Each row below holds a small network's activations on one input, seen along a few directions.
Each table varies a few parts of the input and shows all the possible inputs, shuffled.
Descriptions start from the smaller parts, as in this example, which fits no table here: ring(5) and (point or (values(2) and line(4)) or ring(11)).
Shared parts are said once, and a part with two or three values counts as separate values.
In the rows, zero is written as 128.

Other details of the inputs shift rows strongly along three fixed directions, in all tables alike. That doesn't count.

Rows:
R1: [101 154  97 152 183 159 152 137 115 170 132  87 137  91]
R2: [ 91 171  82 143 181 131 165 115 114 123 148 103 134 148]
R3: [152  53  71  56  97  43 124  69 105  46 119 155 134 102]
R4: [119 167 120 162 169 108 158 119 108 122 124  97 134 162]
R5: [ 99 185 115 147 136 131 128 136 125 140 125 106 198 127]
R6: [172  86 173 121  40  84 132 118 131  19 132 158 114 181]
R7: [119 161 106 157 189 140 137 130 117 139 134  82 161 114]
R8: [147  69 117  50  53 126 106 153 167 137  90 190  80  78]
R9: [ 99 151  88  93 213 114 110 101 139 189 116 130 161  19]
R10: [125 147  81  85 231 133 125 130 122 219  86 149 134   8]
R11: [109 197 122 167 128 137 166 140 100  86 139 100 197 192]
R12: [185  73 184 119  81  97 114 126 169  90 111 146  62 170]
R13: [110 161  95 155 180 112 171 107 109 142 120 101 141 134]
R14: [ 99 160 120 171 156 135 134 131  85 127 152 107 162 163]
R15: [131 118 195 169 113 189 122 197 153 167 137 110  60 161]
R16: [103 144  68  89 171 142 123  93  98 191 123 126 160  56]
R17: [139 133 166 172 122 119 137 134 140 105 154  78 136 172]
R18: [130 136 203 165 125 186 138 172 158 145 148 134  74 188]
R19: [105 152 120 160 169 141 109 131 113 175 149 120 176 110]
R20: [ 89 150  63 114 176 141 126 130 109 189 104 155 157  15]
R21: [113 132 197 163 119 189 120 179 165 168 140 136  53 172]
R22: [133 110 168 166 109 198 134 199 162 171 147 116  48 167]
R23: [118 174 120 159 151 153 125 108 102 138 156  95 175 169]
R24: [166  89 124  90 120  66 147  92 116  40 122 105 138 125]
R25: [128 136 171 149  94 174 115 144 122 153 151 121  99 186]
R26: [136 113  65  76 112  72 143  56  91  66 139 118 158 134]
R27: [152 125 129 122  85  52 135  41 101  26 157  89 192 195]
R28: [112 180  88 175 173 109 182 116 100 110 142  86 139 191]
R29: [119 117 159 124 110 189  84 198 155 216 107 186  72  61]
R30: [ 86 147  63  89 216 137 134 107 122 197 106 135 136  19]
R31: [152  56 121  70  65 119  98 146 160 128 103 203  64  65]
R32: [162  79 128  56  64  97  91 124 161  94  84 168 126  83]
R33: [122 104 174 171  97 181 123 169 133 163 148 143  91 177]
R34: [141 112 103  94 138  52 135  55 127  35 121 116 154 131]
R35: [180  77 177  89  51 116 116 102 131  74 140 147 103 177]
R36: [151  86  87  63 110  61  98  82 127  75  92 166 154  45]
R37: [ 91 185 107 173 116 136 172 132 103  96 133  95 183 188]
R38: [151 106 177 121 144 159  90 175 187 240 106 161  64  76]
R39: [175  37 157  58  86 115  85 128 142 126 110 196  87  75]
R40: [134 116 187 184 107 188 101 178 144 161 150 140 102 187]
R41: [118 163 148 189 104 110 134 126 123  79 155 108 175 181]
R42: [110 164 139 150  90 134 139 151 121  98 125 113 150 182]
Each input here is: line(6) and (values(3) or line(4)).
Q: The inputs of R28 and R12 match in every part but the line(6) part. If R2 is changed in the same way as R28 into R12, which row does it become?
A: R34
Q: The inputs of R25 and R35 match in every part but the line(6) part. If R4 is changed in the same way as R25 into R35, which row does it become?
A: R10
Q: Change only the values(3) part in R1. List by row number the other rows that result.
A: R13, R30

Rows:
R43: [102 144 117 129 139 188 116 196 141 208 123 169 111 100]
R44: [155 125 125 119  89  80 120  94 109  61 142 121 188 129]
R45: [146  75 165 134 105 120 100 149 153 144 125 133  75 120]
R46: [107 186  96 137 158 129 134 121 133 138 108 103 182 122]
R47: [127 169 110 132 192 126 140  96 101 148 140 113 161 129]
R48: [144  91 174 125 110 134 131 165 158 115 107 140  71 113]
R49: [105 168  86 150 189 116 165 129 119 133 127 121 141 119]
R50: [119 160 161 179 155 167 139 132 133 150 158 116 119 194]
R51: [140 118 149 105  80 133 102 153 170 143  92 151  89 116]
R52: [135 106 106  91 114  97 132  76 123  68 141  88 154 141]
R53: [126 108  97  58 122  93  93 114 130 134 102 166 138  61]
R54: [141 116 143 104  82 145 117 163 158 136  87 154  87 118]
R55: [157  93 176 163  91 123 119 107 130  72 163 119 109 217]
R56: [148  93 156 109 113 143 125 137 138 134 123 163  61 137]
R57: [133 118 109 122  88  88 136 106  96  49 135 129 168 128]
R58: [120 122 119 120  93  79 124  86  99  64 127 138 171 140]
R59: [104 159  93 156 187 123 167 142 121 120 122 107 149 101]
R60: [139 124 114 114 134  71 141  70 109  70 135 125 129 154]
R61: [127  90  84  49 130 124 118 113 119 134 110 128 113  51]
R62: [161 118 158  98  85 135 106 147 168 142  91 144 110 120]
R63: [133 104 103  84 105  98  90 112 127 126 117 159 148  40]
R64: [117 162  99 118 166 144 136 108 104 145 145  77 173 119]
R65: [126 148 147 121 141 187 122 147 144 229 126 127 105 112]
R66: [128 124  98  96 108  87 163  79 103  81 124 109 131 151]
R67: [106 163 127 170 121 173 171 151 128 160 151 108 106 194]
R68: [170  79 168 113 112 143  90 126 136 151 134 151  89 126]
R69: [136 129 120 120 135  57 144  85 128  64 122 117 132 143]
R70: [121 154 149 122 146 187  95 181 142 221 125 153 132 103]
R71: [133 101 146  94  89 145 107 164 139 139 112 171  96 121]
R72: [119 142 132 200 141 175 147 154 109 137 165 123 110 192]
R73: [147 113 177 163  50 122 116 130 141  62 159 125 143 193]
R74: [113 135 137 205 142 156 155 173 123 139 152 101 115 184]
R75: [ 96 154  68 127 160 149 157 126 105 133 146  91 150 119]
R76: [ 90 161  85 152 147 139 146 130  92 133 131 142 182 116]
R77: [104 183  70 141 151 131 155 138 121 130 106 116 164 121]
R78: [100 163  78 158 142 139 142 140  99 127 143 129 182 104]
R79: [104 157 148 168 118 179 137 150 127 142 165  80 113 188]
R80: [151  75 153 119 106 151 107 141 126 135 130 160  68 128]
R81: [139 118 171 137  70 118 120 131 143  74 145 132 135 213]
R82: [136 105 103  74 156  87 128 112 134 126  93 154 106  58]
R83: [151  69 170 131 109 126  98 143 161 145 127 131  89 121]
R84: [110 141 144 125 141 189 120 145 156 228 127 129 100 112]
R85: [129  92 155 110  79 148 106 150 126 135 111 178 107 110]
R86: [109 165 119 154 192 121 144 123 134 127 126  93 165 101]
R87: [141 121 128 110  98  80 124  83  98  68 125 135 188 139]
R88: [142 104 114  75 157  82 113  96 156 129 100 149 122  62]
R89: [136 122 129 129 133  63 146  97 130  48 120 102 140 128]
R90: [123 157 107 101 211 134 116 131 138 212 102 138 141  37]
R91: [125 170 124 148 191 116 148 124 122 128 124  90 172 102]
R92: [135 143 170 195 144 150 133 156 124 149 155  86 134 184]
R93: [146  91 173 176  86 113 146 145 122  67 145 101  95 213]
R94: [101 160 163 185 119 172 122 149 123 148 150 130 161 177]
R95: [107 162  80 144 188 131 160 114 102 136 139 129 138 130]
R96: [128 107  90  57 126  96 120  83 132 154 102 140 113  63]
R97: [152  79 158 122 106 138  92 130 138 144 135 157  71 124]
Q: What do these inputs look like to the network?
A: line(5) and (values(2) or line(4) or ring(5))
Q: The inputs of R90 and R88 match in every part but the line(5) part. If R47 is changed in the same way as R90 into R88, which row does it become?
A: R50
Q: The inputs of R80 and R72 match in every part but the line(5) part. If R66 is changed in the same way as R80 into R72, which row does it become?
A: R67
Q: A walk changes only the line(4) part. It starts at R63 and steps to R58. List the rest of the walk in order.
A: R53, R51
Q: Change only the values(2) part in R84. List by row number the other rows that result.
A: R52

Rows:
R98: [150  84 137 107 101 104 107 113 120 103 127 148 126 117]
R99: [132 119 142 118 103 141 108 157 150 150 107 168 117  95]
R100: [162  79 130  83 109  67 133  98 153  79 104 126 102 110]
R101: [151  90 134 110 103  84 127 119 136  71 113 140 116 114]
R102: [ 90 184  92 131 160 165 122 124 100 187 139 114 185 104]
R103: [116 171 168 180  68 158 146 157 135 101 143 107 138 226]
R104: [120  94 111  84 125 183 119 187 161 220  95 185  37  54]
R105: [120 131  85  96 153 113 109  99 104 147 123 148 176  63]
R106: [151  89 129  87  80 105 102 102 127  91 128 146 141 124]
R107: [148  85 147 121 109  94 122 100 131  86 141 128 109 150]
R108: [159 105 167 109 125 120 115 109 146 130 130 121  93 147]
R109: [112 144  91 131 184 116 134 102  92 129 138 111 168  89]
R110: [104 167  93 149 172 118 141 135 104 132 118 118 177  98]
R111: [113 165 172 188  97 186 132 189 147 142 143 121 126 195]
R112: [123 158 100 155 177 102 155  82  99 107 151  72 167 158]
R113: [142 148 171 162 122 113 158 124 146  84 137  91 118 212]
R114: [104 164  97 149 186 113 143 123 118 131 123 110 155 104]
R115: [107 126 137 145 131 221 133 183 134 215 142 150  54 143]
Q: The inputs of R98 and R110 match in every part but one. If R102 is changed in the same way as R98 into R110, which row does it become?
A: R103
Q: What do these inputs look like to the network?
A: values(2) and (point or line(8))
